Each row below is a small network's average activation on inputs in which a field has the value named, seen along a few directions.
Related values have similar rows: they may be neighbours, one step apart, or belong to one group.
In the rows, zero is written as 500.
Random noise pushes rows far along 17 fixed directions. That doesn't count. These rows show it; they differ only by the noise:
[348 449 458 517 485 502 487 573 683 575 675 568 325 278 457 545 510 566
 473 725 427 512 508 509 485 773 533 607 547 508 235 545 487]
[361 430 737 354 452 586 551 477 391 583 308 441 450 430 274 439 560 551
 557 557 513 453 435 484 600 724 385 612 417 481 639 630 424]
[414 525 610 534 547 405 567 412 466 534 466 493 386 424 414 633 475 537
 361 476 535 565 546 444 615 556 584 522 536 611 449 489 452]
[430 493 456 474 503 462 507 455 516 611 487 419 468 435 399 400 523 507
 499 547 522 505 511 592 425 481 463 416 594 453 393 414 478]
[499 472 563 595 487 396 478 383 591 440 443 525 411 592 397 493 493 603
 338 420 452 572 598 377 471 473 583 499 451 552 430 504 472]
[586 612 422 566 514 319 549 541 479 397 531 615 552 496 683 652 647 489
 402 373 458 536 403 429 620 453 653 477 523 582 603 445 572]
[582 446 465 478 536 512 272 648 615 522 528 540 699 418 535 524 466 385
 530 774 575 454 417 579 588 740 501 578 683 282 435 539 504]
[548 415 500 624 450 395 624 635 516 631 632 410 531 414 836 453 612 405
 492 549 552 426 569 515 667 734 507 495 590 323 557 439 619]
[652 353 458 620 578 248 377 420 415 482 436 376 418 638 361 453 591 522
 101 459 507 497 610 559 527 403 579 466 642 504 367 514 369]
[393 515 524 470 540 622 581 544 614 557 686 380 474 477 503 589 481 572
 496 569 509 459 479 415 665 624 403 544 588 481 408 607 536]
[516 656 635 544 495 470 613 588 535 414 595 561 417 276 601 672 551 347
 595 712 322 442 464 379 527 730 593 347 522 615 460 388 568]
[605 453 643 387 418 518 497 517 319 286 385 466 389 503 639 447 502 267
 581 585 320 347 574 379 470 644 691 521 381 667 683 557 314]
[427 556 445 458 475 620 550 440 414 321 465 606 465 520 551 510 427 532
 492 462 446 475 551 452 448 397 441 606 415 619 556 579 443]
[439 549 452 599 421 559 306 450 604 427 548 596 523 479 377 361 532 445
 546 717 432 408 562 681 406 609 509 379 565 435 516 524 479]
[298 421 212 505 396 381 491 485 592 626 507 707 437 504 530 375 666 671
 510 445 446 576 543 590 526 498 433 474 414 340 716 497 554]
[440 409 514 385 498 494 520 483 503 550 411 340 469 527 437 451 500 537
 444 521 535 479 526 437 566 654 613 530 609 490 500 482 365]
[686 440 690 548 441 441 424 569 552 509 511 483 430 500 529 529 587 322
 526 512 319 459 483 320 550 608 539 511 261 498 475 622 583]
[526 506 519 418 570 454 509 486 369 465 432 461 505 478 513 631 386 429
 462 492 580 532 523 568 525 526 717 498 610 653 576 408 357]
[474 411 526 499 588 457 507 484 375 655 381 462 422 437 266 598 503 514
 311 566 510 535 547 528 606 509 303 485 500 436 435 525 493]


Values of Dedap:
g11: [395 577 412 684 456 710 518 461 468 567 571 487 509 472 459 514 527 500
 406 482 598 416 580 612 604 564 471 543 502 492 429 563 592]
g3: [522 457 554 537 521 266 502 474 540 456 325 593 495 605 342 526 625 710
 363 427 476 621 467 451 496 574 632 402 541 498 665 378 469]
g13: [529 507 475 427 453 656 625 524 465 629 475 225 600 504 536 374 489 401
 608 429 551 420 499 537 432 499 474 419 546 445 443 368 548]
g1: [643 307 596 478 634 342 581 649 526 606 510 580 455 530 541 653 365 581
 539 568 457 666 571 403 448 471 292 430 405 363 555 400 599]
g5: [773 659 493 615 494 590 325 595 660 353 722 480 648 526 743 527 440 184
 673 613 414 376 463 419 413 454 648 373 528 499 305 476 612]
g9: [701 518 492 451 547 504 412 650 416 547 503 486 534 414 518 666 476 256
 572 572 472 479 401 561 476 560 686 451 476 582 431 423 484]
g6: [470 479 511 609 520 418 435 418 470 564 395 538 459 480 490 536 415 397
 452 611 561 530 670 499 574 567 615 336 571 437 570 366 451]
g4: [651 480 391 368 557 613 600 627 362 583 292 428 601 491 520 653 390 433
 500 394 537 564 451 408 423 460 556 516 440 525 433 302 522]
g8: [536 443 598 479 480 710 496 560 442 421 472 444 516 440 428 414 423 512
 519 588 509 424 473 544 332 561 346 697 448 529 301 607 469]
g12: [417 566 671 609 475 478 586 461 512 488 396 626 491 475 388 476 572 614
 544 574 480 516 485 425 518 550 331 369 460 402 599 444 599]
g10: [689 453 437 482 476 514 539 589 386 505 169 496 621 583 428 433 581 530
 456 349 491 533 393 414 328 408 501 482 377 436 477 328 557]
g2: [587 293 479 584 491 401 460 547 526 597 652 303 551 556 634 286 516 546
 406 448 714 465 550 781 441 564 602 659 683 416 404 518 449]
g7: [454 565 417 402 507 492 454 553 468 545 457 581 619 330 629 475 498 395
 646 586 597 499 376 538 532 507 469 579 585 390 472 459 508]
g14: [489 544 396 531 499 605 584 567 529 521 567 574 427 488 521 694 501 496
 489 481 330 528 536 340 582 482 377 436 310 522 523 529 638]
g15: [593 409 262 406 521 241 356 532 647 605 450 527 543 586 531 510 602 552
 416 330 482 654 388 392 518 362 672 519 489 418 445 450 495]
The values of Dedap form a line.
A walk along Dedap starts at g13 and steps to its neighbour g2. Put g11, g3, g6, g4, g15 in the order it reaches them.
Answer: g15, g3, g4, g11, g6
Name the neighbours of g10, in listed order.
Answer: g12

Values of Tafim:
d6: [497 357 528 352 496 436 429 648 562 483 583 432 453 570 434 441 695 616
 547 612 428 419 336 529 605 756 595 533 588 477 667 641 370]
d10: [585 344 244 338 530 662 149 616 567 465 513 739 574 659 409 523 376 474
 626 626 402 516 469 541 433 350 313 622 285 341 594 749 468]
d13: [390 534 539 597 422 385 485 406 670 513 653 545 413 579 601 453 616 497
 557 491 381 484 584 358 697 518 482 342 437 413 698 594 576]
d3: [459 388 287 534 536 434 527 603 625 728 517 467 420 468 335 766 597 668
 179 429 486 620 496 460 697 763 695 552 534 515 372 450 536]
d12: [613 406 668 460 537 588 599 534 483 387 533 452 522 566 763 531 203 445
 611 479 556 532 631 363 395 445 477 639 428 543 495 497 478]
d14: [680 247 536 401 563 441 501 518 236 382 207 444 617 645 511 309 355 498
 421 623 566 465 691 608 329 448 243 509 602 302 690 403 332]
d7: [623 405 549 452 738 316 423 567 488 294 433 649 488 554 377 769 345 661
 276 699 480 627 495 399 511 484 443 519 679 529 457 477 360]
d2: [265 543 412 391 652 413 682 510 379 694 690 428 410 258 385 473 601 688
 485 588 637 519 324 804 493 311 135 486 786 478 315 477 501]
d11: [456 423 456 544 522 403 494 561 524 452 725 597 445 491 694 412 541 630
 515 553 584 482 488 618 512 476 420 657 592 447 489 624 466]
d4: [349 507 423 427 355 405 617 408 415 475 310 615 389 313 651 342 556 493
 511 385 487 540 534 450 364 527 664 694 400 594 458 409 413]
d8: [461 547 580 523 495 483 436 299 551 478 383 524 334 574 452 634 299 351
 489 433 400 586 711 197 568 395 712 368 318 638 506 472 422]
d15: [410 597 329 367 542 291 611 506 432 685 444 508 469 296 668 554 572 336
 641 531 477 559 445 432 597 396 526 253 598 421 571 241 533]
d1: [456 351 540 326 466 660 551 511 542 795 495 219 577 731 507 380 454 554
 701 274 660 503 494 428 661 477 434 522 392 336 703 592 525]
d5: [600 390 569 513 490 409 431 541 572 632 500 521 465 510 511 523 417 398
 603 524 439 587 593 496 443 536 529 397 352 429 572 443 558]
d9: [678 526 527 580 392 638 505 542 249 367 269 400 584 497 439 418 644 351
 343 445 444 331 489 593 408 650 624 561 436 616 510 486 475]
The values of Tafim form a line.
What is the length, in steps, of the shortest route from d11 to d14?
Answer: 14
Name the neighbours of d4, in listed order.
Answer: d3, d9
Name the neighbours of d12, in listed order.
Answer: d13, d2
Name the neighbours of d8, in listed order.
Answer: d6, d10
